A small network was shown many inputs. Here are its activations along a few directions, one row for each input.
In each table, some parts of the input vary, and every possible input appears once, in random order.
Descriptions start from the smaller parts, as in this example, which fits no table here: one of 5 places around a ring, together with either a single point or one of 9 places around a ring or (one of 2 separate values, together with one of 6 places along a line).
Shared parts are said once, and a part with two or three values counts as separate values.

Rows:
r1: [-76  13  -5 -54 -41  24   5  86  35  12  19   9]
r2: [ 19 -33  11  -4  23   1 -38 -10 -33 -21 -21   6]
r3: [ 11   3 -36 -35 -26  43  30 -76  40  -6 -29 -53]
r4: [ 17  54 -33 -49 -50  36 -25  -3  -1   9  13 -16]
r5: [-18  -3  12  22  -9  85  25  43  37 -32 -77 -50]
r6: [ -6 -19 -18  41  18 -31  31 -47  10   5  14  32]
r7: [ -2 -32  24   8  43 -30 -18  16 -25 -15   4  12]
r8: [-12  -4  30  37  41 -52   8 -15  23  12   3  33]
r9: [ 31 -16  19  15   1 -21 -41  -3 -55  -8  -6 -10]
r10: [ 22 -23  34   7  21 -17 -18  12 -27 -29  -1  -5]
r11: [  4 -42  18  21  52 -19  14  13 -21  -5  15  32]
r12: [ 16  73 -56   3 -52   7   7 -34   5  61  30  -7]
r13: [-22  26 -25 -49 -35   9 -12  43   8  -1  30 -25]
r14: [ 15   5  26  38  16 -35  32 -26   5  19   6  42]
What is each input in this table made of? -> either one of 2 separate values or one of 4 places along a line or one of 8 places along a line

Rows:
r15: [ 14   8  -2  18  18 -43  -2 -51 -13  11  34  39]
r16: [ 10 -23  30  43  36 -55  10 -30 -11  19  18  64]
r17: [ -7  32 -30 -22 -44  42  -3   4  18   7 -22 -68]
r18: [-14 -22  21  -5  12 -24  -2  58 -15   7  17  51]
r19: [ 25  30 -20  25   3  13  -4 -66  12  -4 -29 -32]
r20: [ 11 -60  51  23  47   1  -6  10 -18 -56 -29   8]
r21: [ 24  -5   3  28  33  -2   1 -63   4 -31 -23 -18]
r22: [  2  55 -33 -13 -41  -6   9 -37  20  46  29  10]
r23: [-30 -12  -6 -41 -14   1   1  76 -11   2  28  23]
r24: [-16  -4 -12 -21 -27  53   2  42  14  -5 -18 -61]
r25: [-13 -28   2 -30  -2  37 -10  59 -11 -37 -28 -39]
r26: [ -7 -41  38  11  40 -45   1  18 -13 -12  18  73]
r27: [ 18  45 -25   9  -9 -27   0 -56   2  38  22  27]
r28: [ 12 -38  31  40  49 -13  -2 -37 -13 -41 -27  -7]
r29: [  9  45 -32   1 -27  26  -3 -48  27   5 -25 -51]
r30: [ -6 -45  32   9  17  28   0  45 -14 -38 -28 -11]
r31: [-15  47 -34 -38 -53   9  12  15  21  49  28  -2]
r32: [-17  16 -15 -35 -37   5  -4  62   1  41  34  -4]
What is each input in this table made of? -> one of 2 separate values, together with one of 9 places around a ring
Changing only the place on the ring of 9 turns r16 into r32. The same change can be made to r28. Which row results? -> r24
Change only the choice among 2 separate values in r15. List by row number the other rows that result. -> r21
Change only the choice among 2 separate values in r27. List by row number the other rows that result. -> r19

Rows:
r33: [ 10  38 -26 -18 -22  20   2 -43  24   6 -16 -44]
r34: [ -2  38 -32 -34 -34  13  -8 -31  12  10   7 -21]
r35: [ 13  -3  14  11  -3 -14   1  19 -12  18  10  30]
r36: [ 12 -33  28   2  27 -42 -15  -1 -15 -10  11  35]
r37: [ -2  18 -20 -47 -36   8  -7  16  10  13  12 -15]
r38: [-11 -20   4  -9 -10  37  -9  71 -21 -18 -17 -39]
r39: [ 10 -16  20  32  41 -34   3 -52   5 -18  -8  20]
r40: [ 17 -17  20   8  30 -48 -21 -19 -25 -14  17  40]
r41: [-43 -16  -7 -18  -1  22  29  54  17   6   8  -2]
r42: [ -5  33 -30 -23 -24  21   5 -36  36   3  -4 -27]
r43: [ 13 -16  13  19  30 -40 -13 -46 -16 -17   7  29]
r44: [ -4  12 -12 -11 -24  -2  -1  23  -2  28  19  -8]
r45: [-29 -52  38  -2  47 -18  12  29   7 -24   0  36]
r46: [ 12  12   5  40  11  -4  17 -34  10   9 -12  16]
r47: [ -5  27 -19  16 -11  11  15 -30  20  20   1 -23]
r48: [  1  32 -31 -44 -35   9 -14  -2   1  10  18 -11]
r49: [-11 -12  -1 -42 -26  43 -13  62  -8 -31 -24 -45]
r50: [  6  24 -22  20 -12  19   7 -41  12  18  -2 -38]
r51: [  4 -33  29  13   6  27  -8  63 -29 -23 -22  -4]
r52: [-27 -24  23   8  16   5  28  51  14   3  -8  31]
r53: [  4 -62  44   3  36   3 -24  45 -29 -47 -19  -1]
r54: [ 17  10   1  16  -2 -14  -5   3 -21  14  16  35]
r55: [-44  -7 -16 -51 -18  28  20  46  36  -7  -1  -9]
r56: [ 24 -17  18  36  42 -32  -4 -62  -3 -22 -17   6]
r57: [  1  26 -20  -6 -21  -5  -8   5 -11  25  28  -3]
r58: [ -2  27 -26   3 -18   3  -1 -22  -2  23  16 -13]
r59: [ 15  17   0  30  -1 -14   1 -25 -11  17   0  24]
r60: [ 24  14   6  46  12  -2  11 -43   1   9 -19   0]
What is each input in this table made of? -> one of 4 places along a line, together with either one of 2 separate values or one of 5 places along a line
Change only the choice among 2 separate values in r55. List by row number the other rows that result. -> r49

Rows:
r61: [ 14  -6  31   9   4  -1  -3  18 -20   2   9 -13]
r62: [-19   9 -19 -13  -4  23  30  17  15   1   3 -19]
r63: [-14 -10  -6 -15  20 -38 -14  22  -2 -11  24  -2]
r64: [ 17 -20  49  19  18 -19  -7  11  -7  23  -1  22]
r65: [ 15 -25  37  15  36   7  -8   1 -10 -37 -25  25]
r66: [ 11 -38  13  10  21 -17 -13   3  -6 -36 -10  28]
r67: [-10   3  17   6  21 -17  -3  22   2 -18  27   3]
r68: [  5 -49  -4  10   8 -26  10   8   9   5  -7  44]
r69: [ 20 -25  52  38  11   9 -14   2 -37 -30   0  -1]
r70: [-29  11 -47 -20 -29  48  15  13  11  -7 -20 -24]
r71: [ -1  43 -24  18   1 -14   4 -79  17  24  -9   5]
r72: [ 17  31 -50   7  -8 -26   2 -68  15  25   8  12]
r73: [-34  33 -11  -7 -36  31  -5  23 -11  20  -6 -34]
r74: [  3  -2 -20 -41 -21  16  15  20  15 -12   7 -25]
r75: [-21  19 -36 -53 -35  22 -19  30  -1   3  -1 -20]
r76: [  2 -34  32   4  36  -9  -8   4   3  11  -4  27]
r77: [ 21  44 -17  22 -15 -16  -3 -68  11  25   3  -8]
r78: [  3  17   3  -8 -28  27  19  21  -4  11   3 -20]
Changing only one part turns r65 into r66. The same change can be made to r67. Which row results? -> r63
What is each input in this table made of? -> one of 3 separate values, together with either a single point or one of 5 places along a line
Change only the place on the line of 5 in r61. List by row number the other rows that result. -> r64, r69, r73, r78

Rows:
r79: [-15 -60  47  35  41  20   7  39   4 -33 -45 -21]
r80: [-30  44 -56 -78 -84  88   0  72  15  10 -13 -97]
r81: [ 54 -16  25  59  41 -25 -36 -76 -38 -16   1 -10]
r82: [  1  91 -86 -42 -93  62  -8 -36  39  38   2 -94]
r83: [-28 -16   8 -38 -15 -14  11  79   3  31  35  42]
r84: [ -6  25 -18  20   9 -17  44 -60  31  18   5  27]
r85: [-49 -31  12  -7  32  10  34  44  29 -19  -3  16]
r86: [ 28  14   6  29  14 -62 -35 -49 -31  17  36  42]
r87: [ -6 -33  23 -27   8 -28 -24  64 -30 -13  24  46]
r88: [ 23 -58  44  13  33   9 -29  42 -44 -58 -20   0]
r89: [  7  44 -25 -20 -22 -35  19 -42  12  40  33  59]
r90: [ 19  -3  18  55  36  -7  19 -77  10 -14 -56  -8]
Changing only one part turns r81 into r88. The same change can be made to r89. Which row results? -> r83
What is each input in this table made of? -> one of 2 separate values, together with either a single point or one of 5 places around a ring
Change only the choice among 2 separate values in r86. List by row number the other rows that result. -> r87
Change only the choice among 2 separate values in r84. List by row number the other rows that result. -> r85
